Small tables with named rows and columns. After each table, cells are looked up by row and column.

Table Gugike
|  | Mesul | Sebiv | Bidod | Mugi | Fuz | Fomezud | Vor | Zag | Tokuf | Subupaf |
|---|---|---|---|---|---|---|---|---|---|---|
| Gani | 72.69 | 55.54 | 35.01 | 50.54 | 47.47 | 56.79 | 41.92 | 46.47 | 47.54 | 57.11 |
| Lotimil | 29.02 | 42.59 | 60.89 | 58.43 | 49.11 | 38.55 | 48.73 | 65.52 | 54.58 | 53.52 |
| Zuzake | 48.45 | 40.69 | 54.28 | 53.25 | 50.84 | 43.39 | 59.36 | 66.84 | 55.81 | 58.97 |
| Pogibeb | 67.65 | 55.13 | 37.82 | 41.66 | 51.71 | 55.94 | 51.68 | 44.16 | 51.28 | 52.83 |
| Gifur | 59.02 | 53.71 | 41.70 | 47.55 | 46.06 | 51.47 | 42.53 | 46.46 | 41.20 | 52.59 |
| Tus | 52.60 | 62.07 | 62.81 | 43.52 | 55.29 | 65.95 | 58.20 | 38.82 | 53.62 | 31.08 |
| Zut | 80.20 | 56.32 | 37.60 | 35.51 | 53.38 | 58.96 | 53.54 | 45.04 | 52.03 | 52.07 |
| Tunovod | 8.50 | 33.77 | 68.01 | 65.37 | 60.05 | 38.75 | 59.26 | 33.53 | 66.44 | 58.84 |
| Ripegu | 46.69 | 40.91 | 47.13 | 58.17 | 51.85 | 42.30 | 51.14 | 54.02 | 54.58 | 56.73 |
| Tam | 95.75 | 58.23 | 15.16 | 33.70 | 45.36 | 56.66 | 39.34 | 46.61 | 36.50 | 60.95 |
| Zabu | 43.23 | 51.52 | 42.39 | 65.13 | 47.24 | 44.90 | 46.30 | 60.72 | 47.58 | 61.48 |
| Tof | 61.60 | 58.36 | 47.94 | 44.60 | 50.71 | 59.06 | 50.45 | 41.47 | 46.91 | 45.17 |
| Bav | 29.49 | 37.61 | 72.87 | 69.13 | 60.40 | 44.44 | 65.02 | 73.98 | 77.19 | 51.84 |
| Vumilet | 29.04 | 50.39 | 73.04 | 58.66 | 51.68 | 53.27 | 54.52 | 47.99 | 53.27 | 35.09 |

What is the Subupaf of Zut in Gugike?
52.07
What is the Tokuf of Gifur in Gugike?
41.20
What is the Vor of Tunovod in Gugike?
59.26
What is the Tokuf of Bav in Gugike?
77.19
What is the Subupaf of Bav in Gugike?
51.84
What is the Sebiv of Zut in Gugike?
56.32
What is the Fuz of Pogibeb in Gugike?
51.71
What is the Tokuf of Vumilet in Gugike?
53.27
What is the Zag of Tam in Gugike?
46.61
What is the Bidod of Gani in Gugike?
35.01
What is the Subupaf of Gani in Gugike?
57.11
What is the Tokuf of Ripegu in Gugike?
54.58
What is the Mesul of Bav in Gugike?
29.49
What is the Fomezud of Zabu in Gugike?
44.90
What is the Sebiv of Tam in Gugike?
58.23

Table Rovig
,Vegogis,Bubi,Laki,Mupi,Regibef,Rovep,Sitir,Fom,Rol
Vigalob,68.23,67.69,66.81,83.41,58.86,64.69,22.01,49.48,72.09
Dukig,26.08,56.17,31.26,36.54,35.91,2.15,32.98,25.92,62.49
Ruruna,35.50,41.90,39.95,21.32,47.77,81.45,30.86,79.14,23.61
Gel,35.86,26.03,81.87,87.46,64.41,79.62,32.58,59.82,37.64
Bunimas,40.71,59.04,30.91,43.26,17.86,40.73,52.52,28.60,77.44
Soromo,34.63,55.72,15.95,39.88,73.84,22.83,65.93,38.62,36.36
Sasaze,29.82,59.85,14.85,42.57,74.25,16.91,67.04,36.38,47.73
Supam,66.49,31.42,39.65,37.92,23.23,36.10,70.75,77.16,31.03
Fud,51.84,26.66,35.52,26.83,28.25,72.44,54.26,77.81,43.93
Nusi,41.49,60.04,31.92,47.07,18.36,48.75,52.55,23.63,78.10
Peb,58.48,24.51,75.51,55.63,65.06,85.46,31.54,53.08,34.84

Bunimas, Sitir: 52.52
Sasaze, Fom: 36.38
Soromo, Laki: 15.95
Bunimas, Regibef: 17.86
Soromo, Sitir: 65.93
Fud, Laki: 35.52
Peb, Rovep: 85.46
Supam, Fom: 77.16
Vigalob, Laki: 66.81
Bunimas, Laki: 30.91

Duva:
,Raziz,Labaful,Dademu
Gebeb,16008,30740,21740
Suda,18222,16611,27752
Beza,18997,26918,47756
Feniton,70291,65213,91578
Muk,60629,40254,29639
Bev,57579,57163,65548
Narupi,59984,66499,16416
Vuni,62436,50946,82529
Rizisi,45355,45362,62825
Foruto,28923,23761,24607
Nogu,60793,63525,70286
Gemobet,59007,72553,19042
Lud,57220,56459,47547

What is the Dademu of Vuni in Duva? 82529
What is the Labaful of Vuni in Duva? 50946
What is the Raziz of Narupi in Duva? 59984
What is the Dademu of Suda in Duva? 27752
What is the Dademu of Foruto in Duva? 24607
What is the Raziz of Beza in Duva? 18997
What is the Labaful of Nogu in Duva? 63525

Table Mise
|  | Zukefa | Lofa | Zuvomi | Seregav | Mor | Raroz | Digozaf | Lev | Subomet | Tivak |
|---|---|---|---|---|---|---|---|---|---|---|
| Vaza | 0.659 | -0.320 | 0.340 | 0.364 | 0.283 | -0.140 | -0.491 | -0.367 | 0.505 | -0.793 |
| Metudo | 0.661 | -0.331 | 0.092 | -0.362 | -0.323 | 0.707 | 0.849 | 0.402 | -0.441 | 0.498 |
| Zulibed | 0.596 | -0.836 | -0.897 | 0.579 | 0.753 | 0.572 | -0.306 | 0.003 | -0.087 | 0.253 |
| Lunonu | -0.803 | -0.682 | -0.336 | -0.103 | 0.510 | 0.699 | -0.891 | -0.811 | -0.009 | -0.467 |
| Lobegi | 0.589 | 0.104 | -0.524 | 0.882 | -0.835 | -0.735 | 0.248 | -0.526 | -0.242 | 0.300 |
| Ladub | 0.801 | -0.005 | 0.278 | -0.232 | -0.125 | -0.045 | 0.254 | 0.090 | -0.014 | 0.567 |

What is the Mor of Zulibed in Mise?
0.753
What is the Raroz of Ladub in Mise?
-0.045
What is the Tivak of Metudo in Mise?
0.498
What is the Mor of Ladub in Mise?
-0.125
What is the Tivak of Lunonu in Mise?
-0.467
What is the Subomet of Lunonu in Mise?
-0.009
What is the Seregav of Lobegi in Mise?
0.882

Suzevo:
           Med  Sisuz  Fotof  Kigunob  Rabam
Detokub  49353  98246  47498    77169  38691
Vuv      66731  94692  41482    78256  38656
Vot      75397  29347  29216    76159  61134
Tof      22145  65424  35220    68338  42104

Med of Vuv is 66731
Kigunob of Vuv is 78256
Rabam of Tof is 42104
Kigunob of Detokub is 77169
Rabam of Vuv is 38656
Rabam of Vot is 61134
Sisuz of Vot is 29347
Med of Vot is 75397
Sisuz of Vuv is 94692
Fotof of Detokub is 47498
Kigunob of Tof is 68338
Sisuz of Detokub is 98246
Which row has the largest Sisuz? Detokub

Sezez:
        Bubere  Zosoze   Malu    Lat  Porinuf    Ner   Dogu    Tem   Kibe  Punobud
Mugu     4.036   2.037  3.807  6.563    5.098  3.159  7.383  7.575  2.997    0.976
Fut      4.019   2.037  4.153  6.563    5.098  3.159  6.395  7.305  3.565    0.976
Piroke   4.002   2.391  4.464  6.563    5.098  3.159  7.410  7.575  3.898    0.976
Gobava   4.002   1.540  4.250  6.563    5.098  3.159  7.461  7.575  3.898    0.976
Puzu     3.273   2.037  4.472  6.563    5.383  3.159  7.383  7.500  3.898    0.976

Gobava, Ner -> 3.159
Mugu, Lat -> 6.563
Gobava, Malu -> 4.250
Gobava, Tem -> 7.575
Gobava, Porinuf -> 5.098
Piroke, Lat -> 6.563
Piroke, Tem -> 7.575
Fut, Ner -> 3.159
Gobava, Kibe -> 3.898
Fut, Bubere -> 4.019
Gobava, Zosoze -> 1.540
Fut, Kibe -> 3.565
Fut, Lat -> 6.563
Piroke, Ner -> 3.159
Piroke, Dogu -> 7.410
Which row has the largest Bubere? Mugu

